Each row below is a small network's average activation on inputs in which a field has the value named, seen along a few directions.
Related values have similar rows: they may be neighbours, one step apart, or belong to one group.
(in the rows, 500 means zero)
Random noise pushes rows far along 10 fixed directions. That doesn't count. These rows show it; they differ only by the noise:
[466 549 482 564 602 615 533 496 243 323 436 373 489 665 704 368 393 574
 522 589 393 555 705 414 481 605]
[615 225 522 745 395 640 271 323 368 210 527 291 434 417 756 488 583 565
 440 650 400 507 596 366 312 586]
[359 476 290 374 388 467 393 551 521 662 557 382 554 272 203 565 562 323
 362 281 387 520 243 418 457 554]
[494 477 316 478 443 476 615 405 389 606 516 503 566 270 529 599 605 411
 316 438 390 360 448 784 223 572]
[404 516 551 429 586 325 459 633 438 470 297 512 521 424 408 447 479 457
 499 424 365 480 465 483 419 663]
[418 558 573 447 604 444 499 665 430 348 292 491 473 649 472 370 423 529
 646 560 469 531 608 374 576 577]
[467 538 181 548 472 549 607 383 482 334 457 465 454 532 546 501 892 451
 531 387 789 545 504 524 592 451]
[343 610 304 419 559 425 233 705 459 167 311 374 501 550 361 503 497 455
 614 610 649 537 311 316 434 437]
[609 390 676 557 493 436 364 516 550 254 305 618 452 510 603 550 453 611
 642 862 560 326 579 622 296 432]
[526 371 503 408 386 314 438 687 837 389 352 626 443 375 275 647 751 378
 643 491 809 428 238 479 545 327]
[491 567 418 581 662 471 257 263 464 340 482 582 494 569 616 564 617 598
 481 395 684 642 353 381 653 460]
[478 348 673 709 524 455 222 508 373 313 366 253 432 357 622 398 509 538
 411 486 353 555 534 304 259 742]


S, 12 values:
s4: [420 633 373 392 507 489 310 558 529 517 589 545 537 617 343 505 379 515
 549 579 617 559 344 381 637 318]
s12: [594 453 168 483 343 397 448 187 493 365 504 578 453 472 455 556 853 503
 524 663 572 385 580 711 419 504]
s8: [476 641 403 535 480 478 685 441 610 666 479 524 443 422 452 520 819 425
 427 286 804 490 442 595 460 480]
s5: [613 266 430 444 465 208 516 422 691 365 427 691 528 392 413 571 851 464
 518 504 534 386 413 699 581 509]
s3: [494 653 424 582 513 650 433 405 522 354 509 513 530 539 532 515 511 617
 628 582 659 503 467 600 507 339]
s2: [532 296 635 539 426 299 643 463 621 696 321 603 487 228 333 385 822 455
 451 245 385 421 596 677 503 761]
s11: [438 596 478 567 602 370 266 495 511 467 447 417 497 398 447 501 530 565
 459 446 705 580 328 555 437 505]
s6: [505 387 250 416 323 510 564 324 640 756 808 519 547 464 404 587 693 389
 384 265 493 630 371 467 776 457]
s7: [611 264 564 486 476 534 583 517 393 233 482 600 571 488 638 484 377 512
 627 613  71 394 679 492 472 627]
s9: [559 411 427 604 327 425 631 539 529 570 634 346 455 281 505 528 742 286
 332 307 475 489 466 482 307 563]
s1: [538 300 492 459 455 522 355 555 492 384 586 459 564 443 508 595 405 417
 474 491 337 556 348 281 551 487]
s10: [525 496 343 432 524 363 454 508 492 143 234 761 566 502 474 527 684 482
 693 673 403 344 584 571 451 522]
The values of S form a 3 by 4 grid.
Question: What is the length, in steps, of the shortest route from s3 to s12?
Answer: 5
A value of S combines one of 3 hidden first parts with one of 4 second parts; all combinations occur once.
Question: s8 and s10 share the first part; s8 and s1 share the second. Which value has the first part of s1 and the second part of s10?
Answer: s7
Question: s6 and s4 share the first part; s6 and s12 share the second. Which value has the first part of s12 and the second part of s4?
Answer: s9

W, 13 values:
w8: [414 532 513 398 356 605 499 341 685 875 475 680 488 460  96 461 494 506
 562 503 403 382 618 545 649 506]
w7: [508 670 787 560 731 249 626 838 496 420 306 431 390 652 714 418 395 494
 528 449 739 606 468 444 434 522]
w13: [493 510 560 409 412 533 946 844 453 650 553 325 480 557 471 397 403 308
 510 421 369 473 700 465 374 595]
w12: [484 469 479 496 355 545 576 441 514 628 488 479 484 465 304 423 516 534
 541 648 411 367 698 761 467 509]
w9: [520 427 754 607 358 456 371 359 763 668 431 509 346 488 287 370 628 660
 627 627 603 419 680 558 555 531]
w10: [379 599 239 477 609 490 469 599 354 133 341 388 540 621 538 398 655 526
 636 529 626 603 496 447 601 478]
w6: [580 430 229 525 408 602 446 253 349 393 694 399 480 519 624 575 620 453
 366 468 425 589 465 423 558 493]
w3: [585 477 728 548 581 431 538 573 493 557 479 556 454 468 670 540 438 480
 443 391 525 527 473 411 462 561]
w4: [397 640 179 274 707 363 705 425 165 422 409 788 716 467 621 599 529 386
 410 423 259 395 478 696 446 603]
w11: [451 472 478 454 485 547 470 185 530 822 528 655 616 446 235 328 588 597
 441 255 150 542 626 534 719 747]
w2: [505 391 722 589 576 433 625 619 529 471 394 512 520 396 602 423 533 498
 469 335 357 503 581 497 449 672]
w5: [513 467 930 501 506 480 570 569 654 853 450 670 464 437 356 465 295 552
 552 430 309 397 650 532 570 576]
w1: [326 656 322 445 500 492 634 459 437 564 381 428 426 675 370 250 660 540
 636 430 645 618 706 488 742 625]
The values of W form a ring.
Question: A walk along W starts at w9 and steps to its neighbour w12. Put w7, w13, w3, w4 in the order it reaches them.
Answer: w4, w3, w13, w7
Question: Which values are neighbours of w11? Give them in the order they are listed.
Answer: w10, w2
